A small network was trained on invented records. Each row is its activation on one of them, seen along a few directions.
Each row is followed by the record's values for the fields DENI, KESO, ZIFO, SUFA, DUM, NAZA, LOM.
A field that a record lacks is written absent.
Other fields move the rows too, some of them a lot.
(in the rows, 500 means zero)
Random noise pushes rows far along 2 fixed directions. That doesn't count. These rows show it; they differ only by the noise:
499 447 614 589 539 496 508 515 457 471 490 488 416 584 627 356 699 502 461 551 470 438 538
500 452 434 509 536 402 466 525 439 515 471 365 411 713 486 360 750 556 460 542 480 345 562
511 445 541 560 500 503 471 522 450 469 473 480 420 599 561 382 692 514 473 508 493 425 538
558 423 657 629 337 764 411 530 462 352 442 747 449 348 614 484 535 432 528 341 568 596 478

528 419 477 531 405 574 368 594 524 450 430 529 490 572 468 452 598 526 510 422 574 422 482 : DENI=absent, KESO=absent, ZIFO=kiz, SUFA=fon, DUM=fod, NAZA=telez, LOM=gefo
502 421 335 434 490 388 379 536 516 537 463 291 503 722 344 425 637 591 516 521 523 319 530 : DENI=absent, KESO=absent, ZIFO=kiz, SUFA=zetel, DUM=lilig, NAZA=telez, LOM=fenis
453 400 585 559 484 513 399 536 500 416 501 488 519 609 582 346 615 507 522 484 481 417 530 : DENI=mitu, KESO=mogut, ZIFO=gizi, SUFA=zetel, DUM=fod, NAZA=telez, LOM=fenis
477 513 623 621 535 504 522 514 540 556 528 435 470 520 677 430 607 477 447 591 468 541 478 : DENI=vero, KESO=mogut, ZIFO=fova, SUFA=fon, DUM=fod, NAZA=telez, LOM=zapu
528 520 584 560 391 631 330 586 659 539 494 449 575 451 599 496 420 452 465 474 598 555 449 : DENI=absent, KESO=absent, ZIFO=kef, SUFA=zetel, DUM=fod, NAZA=telez, LOM=bude
491 557 332 412 493 461 569 470 434 507 465 509 487 478 311 610 423 541 510 416 484 476 494 : DENI=absent, KESO=absent, ZIFO=gup, SUFA=fon, DUM=fod, NAZA=bot, LOM=zapu
528 485 453 480 499 469 585 456 350 345 486 700 441 436 417 499 534 511 595 423 422 508 578 : DENI=mitu, KESO=mogut, ZIFO=gup, SUFA=fon, DUM=lilig, NAZA=fali, LOM=fenis
540 370 531 579 249 672 261 624 578 388 454 565 563 495 523 397 560 482 558 354 599 486 487 : DENI=absent, KESO=absent, ZIFO=gizi, SUFA=zetel, DUM=fod, NAZA=telez, LOM=fenis
506 424 549 540 499 456 474 528 412 314 503 629 485 575 555 316 674 498 592 449 438 456 608 : DENI=vero, KESO=mogut, ZIFO=gizi, SUFA=zetel, DUM=fod, NAZA=fali, LOM=fenis
502 499 839 638 542 607 544 507 578 452 562 596 491 330 772 463 492 427 482 587 476 652 454 : DENI=absent, KESO=absent, ZIFO=gup, SUFA=zetel, DUM=lilig, NAZA=telez, LOM=vok
534 482 370 501 384 524 289 563 561 561 439 390 534 564 435 531 521 529 510 442 584 459 498 : DENI=vero, KESO=mogut, ZIFO=kef, SUFA=fon, DUM=lilig, NAZA=telez, LOM=fuvo
598 464 194 425 203 668 218 621 566 533 375 477 549 511 243 643 383 528 526 235 712 439 443 : DENI=absent, KESO=absent, ZIFO=kiz, SUFA=fon, DUM=fod, NAZA=bot, LOM=fenis
524 509 607 568 618 433 574 496 501 473 518 566 467 541 678 369 598 445 463 608 467 511 579 : DENI=zedo, KESO=kep, ZIFO=romur, SUFA=fon, DUM=fod, NAZA=fali, LOM=gefo
501 369 589 600 486 457 385 605 564 482 507 413 512 664 601 273 750 542 504 600 500 349 550 : DENI=absent, KESO=absent, ZIFO=gizi, SUFA=fon, DUM=lilig, NAZA=telez, LOM=gefo
549 384 300 406 296 634 363 483 413 365 435 659 496 451 280 590 435 492 601 294 580 484 509 : DENI=zedo, KESO=mogut, ZIFO=mibop, SUFA=zetel, DUM=lilig, NAZA=bot, LOM=fenis
586 408 332 414 380 463 485 485 335 263 427 701 467 500 281 472 650 541 674 292 490 483 599 : DENI=absent, KESO=absent, ZIFO=kiz, SUFA=zetel, DUM=lilig, NAZA=fali, LOM=fenis
488 478 397 470 448 509 396 560 539 565 474 422 514 580 402 510 478 537 493 466 561 388 484 : DENI=absent, KESO=absent, ZIFO=gizi, SUFA=fon, DUM=fod, NAZA=bot, LOM=badi
526 461 440 511 516 408 502 561 474 448 468 533 484 617 465 404 626 544 555 469 488 410 563 : DENI=absent, KESO=absent, ZIFO=mibop, SUFA=fon, DUM=fod, NAZA=fali, LOM=fenis
480 536 544 529 535 415 408 574 648 624 526 253 548 633 596 387 562 500 409 628 515 430 494 : DENI=absent, KESO=absent, ZIFO=kef, SUFA=zetel, DUM=fod, NAZA=telez, LOM=bude
486 551 501 486 418 676 575 467 492 541 483 583 531 317 454 697 284 482 457 385 555 626 402 : DENI=absent, KESO=absent, ZIFO=fova, SUFA=fon, DUM=fod, NAZA=bot, LOM=zapu
474 565 510 464 697 259 657 446 458 528 538 408 490 579 515 441 607 534 516 622 400 467 560 : DENI=absent, KESO=absent, ZIFO=kiz, SUFA=zetel, DUM=lilig, NAZA=fali, LOM=zapu
511 438 280 392 649 190 554 463 349 413 501 394 431 784 349 356 769 611 590 547 383 323 663 : DENI=zedo, KESO=mogut, ZIFO=kiz, SUFA=zetel, DUM=lilig, NAZA=fali, LOM=fenis
470 581 394 431 481 579 499 493 555 654 480 418 566 460 408 677 300 517 433 448 583 560 416 : DENI=absent, KESO=absent, ZIFO=romur, SUFA=fon, DUM=fod, NAZA=bot, LOM=zapu
452 524 711 573 645 521 612 460 571 573 573 412 506 453 668 501 463 484 444 651 458 585 451 : DENI=absent, KESO=absent, ZIFO=fova, SUFA=zetel, DUM=lilig, NAZA=telez, LOM=zapu
573 502 152 355 336 563 344 477 440 519 466 429 488 530 193 678 425 524 532 298 613 481 492 : DENI=vero, KESO=mogut, ZIFO=fova, SUFA=zetel, DUM=lilig, NAZA=bot, LOM=vok
468 474 399 382 632 319 635 410 368 446 524 498 426 594 332 489 570 576 559 531 383 401 561 : DENI=absent, KESO=absent, ZIFO=mibop, SUFA=zetel, DUM=lilig, NAZA=bot, LOM=fenis
467 559 479 488 491 534 493 498 508 550 546 408 519 510 524 551 428 477 457 505 509 524 469 : DENI=luv, KESO=mogut, ZIFO=gup, SUFA=zetel, DUM=fod, NAZA=bot, LOM=zapu
547 494 389 458 458 455 367 528 609 610 500 294 529 605 433 476 554 516 450 540 582 472 502 : DENI=absent, KESO=absent, ZIFO=romur, SUFA=zetel, DUM=lilig, NAZA=telez, LOM=vok
493 557 639 565 442 732 516 465 507 503 515 673 527 224 583 698 246 420 503 423 535 691 409 : DENI=vero, KESO=mogut, ZIFO=gup, SUFA=fon, DUM=lilig, NAZA=bot, LOM=zapu
510 515 151 344 380 434 396 515 505 627 463 275 552 624 201 636 438 578 500 413 586 408 465 : DENI=absent, KESO=absent, ZIFO=kiz, SUFA=zetel, DUM=lilig, NAZA=bot, LOM=zapu
567 507 376 435 462 498 526 515 416 425 449 574 454 501 381 532 526 536 532 381 533 461 551 : DENI=absent, KESO=absent, ZIFO=fova, SUFA=fon, DUM=fod, NAZA=fali, LOM=tase
566 421 452 455 402 594 548 444 347 256 465 785 470 358 362 562 502 509 640 275 496 570 546 : DENI=absent, KESO=absent, ZIFO=fova, SUFA=zetel, DUM=lilig, NAZA=fali, LOM=fenis
415 610 519 466 691 369 634 443 580 739 582 277 533 556 540 557 412 523 383 714 447 500 456 : DENI=absent, KESO=absent, ZIFO=romur, SUFA=fon, DUM=lilig, NAZA=bot, LOM=zapu
469 520 770 669 515 679 551 504 572 533 532 556 516 354 743 520 416 428 445 541 508 655 417 : DENI=vero, KESO=absent, ZIFO=fova, SUFA=fon, DUM=fod, NAZA=telez, LOM=zapu
511 558 321 403 393 590 472 488 484 550 469 494 526 408 300 706 344 517 502 389 562 540 437 : DENI=absent, KESO=absent, ZIFO=gup, SUFA=fon, DUM=lilig, NAZA=bot, LOM=zapu
551 443 570 573 367 706 448 514 422 330 440 825 490 344 535 544 433 452 606 281 554 583 497 : DENI=vero, KESO=mogut, ZIFO=mibop, SUFA=fon, DUM=fod, NAZA=fali, LOM=fenis
422 633 512 461 659 332 635 453 518 625 570 367 513 506 512 526 435 510 419 642 400 534 476 : DENI=absent, KESO=absent, ZIFO=gup, SUFA=zetel, DUM=fod, NAZA=bot, LOM=zapu
609 356 541 572 207 786 248 590 561 334 421 704 539 353 494 511 487 465 601 292 640 590 461 : DENI=absent, KESO=absent, ZIFO=kiz, SUFA=zetel, DUM=lilig, NAZA=telez, LOM=fenis
464 505 469 495 509 379 421 559 605 600 515 273 547 676 529 407 600 537 457 601 521 388 497 : DENI=absent, KESO=absent, ZIFO=mibop, SUFA=zetel, DUM=fod, NAZA=telez, LOM=kifa
497 557 478 430 570 489 566 438 506 579 554 436 487 449 440 608 387 493 454 541 492 537 467 : DENI=absent, KESO=absent, ZIFO=fova, SUFA=zetel, DUM=lilig, NAZA=bot, LOM=vok
534 511 226 406 454 464 359 536 568 607 496 257 527 636 290 602 510 585 499 450 577 454 467 : DENI=absent, KESO=absent, ZIFO=fova, SUFA=zetel, DUM=lilig, NAZA=telez, LOM=zapu
460 573 449 453 566 512 600 476 510 627 511 394 513 483 452 622 381 530 413 513 505 513 442 : DENI=absent, KESO=absent, ZIFO=fova, SUFA=fon, DUM=fod, NAZA=bot, LOM=zapu
517 498 445 485 511 466 463 512 463 548 509 384 463 590 482 468 582 521 470 546 508 407 544 : DENI=vero, KESO=mogut, ZIFO=gup, SUFA=fon, DUM=lilig, NAZA=bot, LOM=gefo
479 522 484 484 460 580 446 482 504 538 478 539 527 420 452 615 365 478 512 456 528 535 461 : DENI=mitu, KESO=mogut, ZIFO=kef, SUFA=fon, DUM=lilig, NAZA=telez, LOM=fuvo
479 526 653 592 511 643 519 527 588 532 512 523 521 400 631 567 425 472 452 506 544 609 417 : DENI=absent, KESO=absent, ZIFO=fova, SUFA=fon, DUM=fod, NAZA=telez, LOM=zapu
465 544 396 423 617 333 613 447 430 535 507 417 507 587 453 506 560 527 489 582 447 445 554 : DENI=zedo, KESO=kep, ZIFO=kef, SUFA=fon, DUM=lilig, NAZA=fali, LOM=zapu

Which values does each new row have?
466 527 440 408 647 410 621 388 436 556 562 389 452 556 450 563 459 505 455 577 448 462 519 : DENI=zedo, KESO=mogut, ZIFO=fova, SUFA=zetel, DUM=lilig, NAZA=bot, LOM=vok
470 539 697 568 738 317 681 456 455 555 549 453 437 596 746 317 658 479 422 718 392 450 582 : DENI=vero, KESO=mogut, ZIFO=romur, SUFA=fon, DUM=fod, NAZA=fali, LOM=gefo
451 586 273 426 521 410 444 494 539 740 495 251 530 643 370 605 406 552 413 535 537 455 463 : DENI=vero, KESO=mogut, ZIFO=romur, SUFA=fon, DUM=fod, NAZA=bot, LOM=zapu
523 537 289 404 515 324 499 447 390 481 466 452 473 603 327 508 600 538 580 439 481 447 575 : DENI=vero, KESO=mogut, ZIFO=kiz, SUFA=zetel, DUM=lilig, NAZA=fali, LOM=zapu
431 438 761 629 648 372 493 566 609 526 577 349 515 662 771 235 696 524 449 713 405 400 532 : DENI=absent, KESO=absent, ZIFO=gizi, SUFA=zetel, DUM=fod, NAZA=telez, LOM=fenis
476 548 584 502 477 613 534 463 545 560 518 549 546 319 526 662 267 465 485 489 523 636 403 : DENI=absent, KESO=absent, ZIFO=kiz, SUFA=zetel, DUM=lilig, NAZA=bot, LOM=zapu
592 382 652 689 249 829 232 630 591 369 417 751 520 360 650 464 490 431 551 313 634 591 442 : DENI=vero, KESO=mogut, ZIFO=kiz, SUFA=fon, DUM=fod, NAZA=telez, LOM=gefo
431 558 589 524 585 564 606 455 543 603 537 486 535 432 615 595 344 454 410 577 505 592 445 : DENI=zedo, KESO=kep, ZIFO=romur, SUFA=fon, DUM=fod, NAZA=bot, LOM=zapu
513 543 375 478 410 540 345 553 651 627 500 316 588 567 439 569 427 516 454 458 606 519 439 : DENI=absent, KESO=absent, ZIFO=romur, SUFA=zetel, DUM=fod, NAZA=telez, LOM=zapu
460 542 518 481 681 294 548 475 606 677 567 203 510 669 582 421 598 550 407 739 451 454 502 : DENI=absent, KESO=absent, ZIFO=romur, SUFA=zetel, DUM=lilig, NAZA=telez, LOM=zapu
454 409 387 470 495 391 338 551 475 469 475 338 502 778 422 330 712 582 528 481 492 294 567 : DENI=vero, KESO=mogut, ZIFO=gizi, SUFA=zetel, DUM=fod, NAZA=telez, LOM=fenis
454 521 598 513 655 399 695 454 441 480 519 573 427 505 553 451 534 522 484 577 384 454 516 : DENI=absent, KESO=absent, ZIFO=mibop, SUFA=fon, DUM=fod, NAZA=bot, LOM=fenis
430 609 546 473 585 488 576 482 540 613 559 386 537 453 526 598 340 504 417 565 466 559 433 : DENI=absent, KESO=absent, ZIFO=gup, SUFA=zetel, DUM=fod, NAZA=bot, LOM=zapu
422 526 420 439 589 304 508 501 495 581 516 228 514 737 503 389 646 534 430 631 456 374 534 : DENI=zedo, KESO=mogut, ZIFO=kef, SUFA=zetel, DUM=fod, NAZA=telez, LOM=zapu
506 460 702 663 595 496 464 564 572 539 533 422 440 607 759 305 695 497 432 652 458 467 521 : DENI=vero, KESO=mogut, ZIFO=fova, SUFA=fon, DUM=fod, NAZA=telez, LOM=gefo
504 553 320 365 512 474 513 439 487 588 523 395 494 497 298 663 370 529 482 462 523 504 461 : DENI=absent, KESO=absent, ZIFO=fova, SUFA=zetel, DUM=lilig, NAZA=bot, LOM=vok
444 594 347 399 628 236 631 455 455 615 529 315 468 626 360 507 576 560 473 644 401 389 526 : DENI=absent, KESO=absent, ZIFO=gup, SUFA=fon, DUM=lilig, NAZA=bot, LOM=zapu
524 429 523 556 562 419 644 487 365 293 496 692 420 536 559 352 713 500 572 478 401 471 621 : DENI=zedo, KESO=kep, ZIFO=fova, SUFA=fon, DUM=fod, NAZA=fali, LOM=fenis
509 477 575 565 370 652 415 539 514 373 501 616 516 399 579 505 508 438 516 409 528 603 466 : DENI=zedo, KESO=mogut, ZIFO=gup, SUFA=zetel, DUM=fod, NAZA=telez, LOM=zapu
518 442 749 588 622 456 729 433 388 290 565 747 438 383 664 381 619 472 592 535 360 592 587 : DENI=absent, KESO=absent, ZIFO=fova, SUFA=zetel, DUM=lilig, NAZA=fali, LOM=fenis
436 593 649 568 622 509 647 423 494 593 534 547 491 372 643 559 361 459 430 587 433 631 460 : DENI=vero, KESO=mogut, ZIFO=romur, SUFA=fon, DUM=fod, NAZA=bot, LOM=zapu
537 459 698 634 435 686 483 529 576 500 518 621 513 389 736 438 457 379 426 531 562 583 482 : DENI=zedo, KESO=kep, ZIFO=romur, SUFA=fon, DUM=fod, NAZA=bot, LOM=gefo
502 466 500 466 442 552 463 517 441 365 480 630 521 486 457 474 515 512 582 368 510 491 529 : DENI=absent, KESO=absent, ZIFO=gizi, SUFA=zetel, DUM=fod, NAZA=fali, LOM=fenis
